A small network was shown many inputs. Here are its activations along a few directions, one row for each input.
In each table, some parts of the input vary, and every possible input appears once, in random order.
A made-up example of a description, with smaller parts first: line(6) and (point or line(11) or (values(3) and ring(5))).
Shared parts are said once, and a part with two or three values counts as separate values.
(in the rows, 128 means zero)

Other details of the inputs vary at random and push rows far along two fixed directions, the same in every table; ignore that.

Table:
r1: [118 132 132 133 134 129 118 138 122 138 130 110 118 117 121]
r2: [121 124 126 130 134 133 141 139 128 130 122 107 116 126 111]
r3: [150 139  92 145 132 122 122 115 113 114 142 159 124 108 164]
r4: [126 136 130 128 121 132 124 142 122 116 129 116 129 128 127]
r5: [149 119  94 145 142 120 124 115 121 121 131 157 123 116 174]
r6: [122 133 131 118 136 133 135 126 132 122 132 104 113 129 115]
r7: [129 119 128 123 136 135 139 137 130 132 117 102 119 130 118]
r8: [165 127 111 151 128 138 128 110 125 117 140 163 125 121 170]
r9: [123 123 140 123 131 135 124 146 130 126 119 113 129 134 126]
r10: [117 125 140 122 131 129 121 144 137 121 129 121 115 133 116]
r11: [122 131 127 128 134 138 138 139 129 128 123 115 119 122 110]
r12: [178 138  94 166 142 136 126 109 130 101 160 175 104 119 186]
r13: [117 128 137 130 128 133 125 150 129 122 126 119 124 128 120]
r14: [123 126 135 123 136 130 117 135 122 141 127 108 122 121 129]
r15: [164 139 111 153 123 127 132 114 120 111 144 161 123 119 163]
r16: [137 133 146 137 123 128 130 131 126 132 133 114 120 129 125]
r17: [128 126 150 138 134 122 130 134 136 137 130 116 110 143 119]
r18: [124 135 127 127 133 142 136 138 128 128 130 108 120 120 112]
r19: [141 124 151 128 123 132 128 128 123 136 128 109 119 134 128]
r20: [135 130 127 112 129 137 136 135 121 130 125 104 122 128 119]
r21: [122 132 130 129 132 123 120 133 120 135 131 110 119 119 125]
r22: [ 91 121 137  98  94 123 130 116 139 146 102 158 196 143 108]
r23: [116 125 131 125 139 131 138 132 133 126 125 106 107 135 111]
r24: [131 129 151 142 129 130 129 138 129 135 127 117 117 129 118]
r25: [116 122 136 131 128 127 130 150 128 124 127 114 123 132 122]
r26: [100 120 121 100 109 117 144  98 135 141 112 166 194 137  98]
r27: [138 124 151 134 135 127 127 131 126 133 136 111 123 137 118]
r28: [146 134  95 149 127 139 125 127 126 101 145 163 129 117 166]
r29: [144 130  92 152 139 125 121 119 121 116 137 165 120 108 163]
r30: [ 97 127 121 104 104 104 125  97 138 149 115 169 178 132 113]
r31: [ 94 127 129 106  92 116 133 114 137 136 110 164 192 136 110]
r32: [118 134 133 120 138 139 134 131 133 125 132 107 113 128 111]
r33: [102 123 121  96 101 127 144 105 139 150 104 163 192 133 104]
r34: [106 112 146 113  95 108 141 101 139 157  95 168 191 144 110]
r35: [154 136  86 141 132 136 140 113 124 105 142 156 125 112 158]
r36: [115 123 130 136 136 118 122 140 122 139 123 109 115 124 121]
r37: [120 122 139 124 140 124 118 138 124 142 118 108 121 122 126]
r38: [124 135 131 123 133 119 115 129 124 133 132 111 114 125 121]
r39: [185 125  95 167 141 138 128 110 123 101 145 175 108 115 193]
r40: [117 130 132 122 140 135 135 132 133 125 126 115 110 130 110]
r41: [123 129 136 121 126 129 120 135 136 118 134 112 119 133 123]
r42: [119 129 136 123 127 133 119 139 137 120 134 117 120 131 121]
r43: [124 121 133 127 142 123 114 132 119 135 133 106 121 127 115]
r44: [128 129 133 118 132 124 119 133 113 139 126 110 121 124 131]
r45: [127 126 136 119 124 136 123 140 125 124 125 106 127 137 130]
r46: [125 125 136 118 134 125 119 133 118 140 127 104 119 124 130]
r47: [131 138 124 124 129 134 138 135 123 123 129 109 121 120 116]
r48: [123 117 138 124 131 129 128 146 129 126 120 110 127 137 129]
r49: [129 124 131 120 137 140 136 138 130 132 118 106 121 127 115]
r50: [144 127 150 127 120 131 129 129 118 134 127 114 119 134 129]
r51: [162 129  86 132 133 140 139 111 124 109 140 155 126 118 165]
r52: [114 123 132 131 140 117 118 135 129 139 127 110 106 132 118]
r53: [129 131 152 135 134 126 126 134 136 136 130 120 112 138 116]
r54: [124 121 138 125 135 132 120 140 126 118 133 109 130 136 117]
r55: [133 133 148 141 125 134 127 134 128 135 133 117 120 127 122]
r56: [179 138  96 161 140 130 128 107 129 100 160 168 103 121 185]
r57: [126 134 134 121 125 128 120 136 132 115 132 114 122 132 124]
r58: [115 127 136 127 139 121 115 135 131 138 127 114 108 127 114]
r59: [103 119 140 122  96 106 142 107 139 154 104 173 185 141 108]
r60: [130 130 132 119 122 135 122 139 120 121 124 113 129 137 132]
r61: [124 133 102 116  84  99 142  67 143 136 117 240 216 136 143]
r62: [117 131 135 126 136 126 114 132 130 137 133 109 111 124 117]
r63: [115 120 139 124 131 124 126 144 136 123 130 116 113 138 118]
r64: [125 137 130 117 135 131 135 128 129 120 131 106 116 127 115]
Description of these inputs: values(4) and (point or (values(3) and line(5))).
- Changing only the values(4) part turns r28 into r18. The same change can be made to r10. Which row results? => r40
- Changing only the values(4) part turns r11 into r13. The same change can be made to r35. Which row results? => r31
- Change only the line(5) part in r63. List by row number the other rows that result. => r10, r41, r42, r57
- Change only the line(5) part in r52. List by row number the other rows that result. => r30, r38, r58, r62
- Change only the values(3) part in r36. List by row number the other rows that result. => r5, r52
- Change only the values(4) part in r59. List by row number the other rows that result. => r2, r25, r36

Table:
r65: [107 138 140 111 122 122 134 117 129 158 118 116 139 121  94]
r66: [108 124 157 134 124 111 126 125 131 158 119 126 142 133  98]
r67: [154 136 105 136 112 123 129  86 143 109 147 199 146 134 162]
r68: [198 139  96 175 163 137 124 109 120  97 174 135  58 114 190]
r69: [117 124 151 114 117 119 145 121 132 141 115 117 141 143  97]
r70: [ 80 119 130 103 123 113 107 141 127 135 113 114 144 131 113]
r71: [108 121 162 118 121 116 116 129 141 141 123 129 140 148 103]
r72: [113 141 167 123 106 126 129 122 144 139 128 127 139 142  96]
r73: [109 127 131 100 125 124 142 123 126 143 108 112 141 132  97]
r74: [108 132 133 110 119 127 145 129 126 145 110 114 143 124  92]
r75: [107 121 130 110 124 141 148 134 131 145 105 114 147 128  96]
r76: [132 126  72 125 129 120 115 101 121 107 136 191 157 113 170]
r77: [154 116  91 137 123 133 152  95 136 112 128 191 153 132 162]
r78: [ 99 115 152 125 125 101 120 129 136 156 115 124 135 142 109]
r79: [147 118  69 124 131 138 149  96 130 114 121 188 153 120 162]
r80: [103 133 127  92 115 129 134 135 126 122 117 105 153 135 101]
r81: [ 96 126 161 132 114 114 118 144 142 141 119 134 138 145 106]
r82: [160 131 161 154 155 169 136 180 133  97 147  57  56 134 128]
r83: [162 143 156 157 149 155 132 171 126  95 153  66  54 131 129]
r84: [146 145 128 136 153 156 125 178 111  96 152  42  64 115 124]
r85: [154 120  99 133 116 141 147 105 147  95 131 195 156 139 164]
r86: [141 141  76 116 120 125 126  91 126 106 144 185 155 117 165]
r87: [ 91 128 134 109 121 123 113 139 122 138 119 116 150 120 101]
r88: [159 127 152 157 160 161 141 168 123 115 143  56  56 127 125]
r89: [136 121 101 145 120 110 117 108 141 111 137 206 144 137 171]
r90: [ 80 125 131 114 117 117 110 147 126 136 114 117 145 123 108]
r91: [196 128 163 158 135 151 104 164  84 131 136  61  86 119 182]
r92: [108 132 138 101 128 118 131 110 130 156 117 114 136 129  99]
r93: [144 127 129 123 164 166 124 179 118  97 142  33  65 127 128]
r94: [ 90 121 135 121 127 110 119 136 130 157 106 122 136 120 105]
r95: [169 125  76 167 177 130 108 134 115 102 153 130  55 102 197]
r96: [155 131 100 134 111 128 143 100 140  95 137 196 151 137 160]
r97: [ 99 124 138 118 131 116 122 127 125 160 111 120 141 118  98]
r98: [114 136 159 128 114 118 135 113 135 155 124 121 139 134  95]
r99: [101 143 136 101 112 128 126 129 127 137 128 112 149 123  97]
r100: [ 98 122 154 136 121 105 123 135 135 156 115 128 137 135 105]
r101: [181 115 119 131  97 122 114 103  98 136 120 173 178 126 203]
r102: [180 129  78 164 180 136 112 124 111 103 158 131  60  99 191]
r103: [106 128 165 129 117 120 120 135 139 142 123 132 142 141  99]
r104: [102 127 126 103 114 146 140 146 132 124 114 107 160 130 100]
r105: [115 131 154 125 112 123 149 127 131 142 116 121 143 136  93]
r106: [148 121  95 148 131 107 126  88 130 128 137 198 148 125 164]
- Describe the family of inputs behind these rows. => values(2) and (point or (line(4) and line(5)))
- Changing only the values(2) part turns r89 into r81. The same change can be made to r93. Which row results? => r104
- Change only the line(5) part in r96. List by row number the other rows that result. => r67, r71, r85, r89
- Change only the values(2) part in r67. List by row number the other rows that result. => r72
